Q: [121, 156, 150, 134, 145, 103]
A: 145
Q: [124, 136, 157, 123]
A: 124
Q: [137, 144, 99, 141, 139, 116]
A: 139
Q: [156, 133, 129, 131, 129, 130]
A: 131
Q: [123, 136, 120, 122, 134, 153]
A: 134
Q: [129, 131, 127, 134, 154]
A: 131
---
array([[118, 126, 129, 133, 124, 122, 137],
       [132, 127, 124, 103, 138, 140, 131],
       [131, 129, 129, 120, 127, 118, 121]]): 137, 131

array([[124, 118, 128, 129, 132, 152, 129],
       [120, 130, 127, 135, 129, 144, 124],
       [133, 114, 126, 129, 124, 144, 132]]): 129, 133

array([147, 137, 125, 117, 151, 119, 105]): 105, 147

array([[133, 106, 113, 132, 114],
       [136, 117, 113, 135, 122]]): 114, 136

array([131, 139, 150, 107]): 107, 131

array([155, 118, 115, 112]): 112, 155

array([[126, 124, 105, 143, 116],
       [127, 122, 102, 142, 117]]): 116, 127

array([115, 152, 147, 102, 144, 105]): 105, 115
---
[123 130 116 106 141] => 123

[155 149 155 110 148 145 101] => 148

[116 145 155 123 127] => 127

[[107 121 138 141 121 131 119]
 [101 118 134 140 122 123 128]
 [103 122 131 136 124 121 129]] => 123

[125 124 131 105 130] => 125

[126 126 144 128 129 145 152] => 129

[155 134 124 140 123 150 130] => 134
---
[[136 144 127 123 131 121 136 135 113 125]
 [125 137 137 117 133 126 126 131 132 121]
 [118 144 126 132 128 132 101 129 129 132]
 [122 143 119 129 132 126 123 111 123 121]
 [133 123 136 117 131 124 140 136 131 127]
 [133 132 116 136 126 125 126 122 118 137]
 [124 114 125 133 125 139 137 142 137 131]]
127

[[143 147 114 126 116 127 141 147 147 145]
 [135 115 126 110 115 125 135 122 109 122]
 [109 149 124 130 116 145 112 145 150 128]
 [118 127 142 143 135 134 118 119 128 127]
 [151 121 142 126 141 109 150 110 105 151]]
128

[[120 107 103 141 148 116 103 143 150 153 105 119 125]
 [146 116 130 126 107 138 149 152 133 105 145 141 122]
 [149 147 116 145 106 124 153 131 120 116 140 134 129]
 [131 114 134 133 149 140 105 106 146 144 105 124 109]
 [107 106 139 107 151 118 112 150 128 140 126 125 138]
 [108 110 127 136 144 134 103 138 145 144 104 122 111]
 [136 134 124 130 124 151 113 119 133 125 117 138 144]]
138

[[128 128 128 129 128 128 127 128 128 129]
 [130 129 116 124 129 129 123 131 130 128]
 [130 129 153 126 126 123 137 131 138 118]
 [125 129 125 129 129 130 132 128 130 124]
 [129 127 129 129 127 128 127 127 128 129]
 [129 128 127 127 128 127 128 128 128 129]
 [129 128 128 128 128 128 128 128 128 128]
 [128 128 126 127 128 128 128 129 128 129]
 [127 128 129 129 128 128 129 128 128 127]
 [128 128 128 127 128 128 128 128 128 128]
 [128 128 128 128 128 128 128 127 128 128]]
127

[[116 115 138 119 127 122 125 135 122 119 134 124]
 [120 121 141 120 114 133 140 130 123 128 127 127]
 [130 129 128 125 149 123 140 127 134 134 121 126]
 [141 134 125 127 138 136 131 121 127 124 111 133]
 [130 137 120 133 134 126 140 132 141 140 135 126]
 [118 123 138 124 125 125 146 130 131 139 132 124]
 [136 132 121 124 148 130 131 134 134 119 122 129]
 [127 124 137 130 111 131 127 115 118 134 121 130]]
124

[[123 120 130 126 128 123 128]
 [137 143 122 134 127 145 125]
 [132 134 124 130 128 134 126]
 [127 127 127 128 128 129 128]
 [117 111 128 119 130 104 128]
 [128 134 124 130 128 134 126]
 [117 110 128 119 130 104 133]
 [128 133 124 130 128 135 126]]
126

[[114 121 131 132 128 136 146 134 133 135 128]
 [123 106 120 126 112 149 144 123 125 148 135]
 [152 128 121 134 130 130 105 127 119 122 126]
 [117 130 118 110 136 133 133 144 128 135 131]
 [132 123 137 132 115 131 142 122 124 124 126]
 [118 141 134 129 135 106 126 126 141 127 141]
 [143 131 120 126 132 125 111 130 122 131 136]]
126

[[124 126 120 131 135 134 129 129 131 136 120 136 137 131 125 142]
 [147 126 125 123 133 119 127 139 130 133 124 134 131 130 127 126]
 [122 129 132 131 132 120 124 127 131 128 127 130 131 128 128 127]
 [123 134 120 127 127 128 126 131 135 136 126 132 133 130 126 130]
 [129 131 120 127 127 120 125 126 130 149 125 132 135 134 126 126]
 [123 129 119 127 139 130 142 133 130 139 125 131 132 131 124 128]
 [123 128 128 128 128 131 127 127 130 135 127 130 131 131 125 129]
 [127 113 139 132 149 128 130 130 131 132 126 131 131 130 129 129]
 [125 130 120 125 127 128 122 126 118 138 126 135 136 130 124 125]
 [134 140 122 124 128 139 124 131 131 138 126 140 143 131 124 138]]
129

[[126 102 114 125  98 149]
 [148 138 148 134 140 100]
 [129 132 127 113 127 121]
 [134 133 120 107 122 121]
 [106 153 108 126 151 155]
 [118 131 144 141 141 115]
 [ 99 112 124 114 123 145]
 [121  99 115 142 101 148]]
115
---
[124 127 127 152 115 127 138] value 152, 152

[105 112 155 140 141] value 155, 155

[[145 141 120 135 114]
 [143 124 152 115 108]
 [143 131 158 144 146]] value 152, 158

[119 156 136 101 146 134 124] value 101, 156

[132 119 101 127 126 134 146] value 127, 146

[101 137 115 112 117 139 146] value 112, 146

[143 125 112 115 104 127 150] value 115, 150

[[126 113 123 104 121]
 [125 111 117 103 124]
 [125 139 136 142 101]] value 117, 142

[154 129 131 124 112] value 131, 154
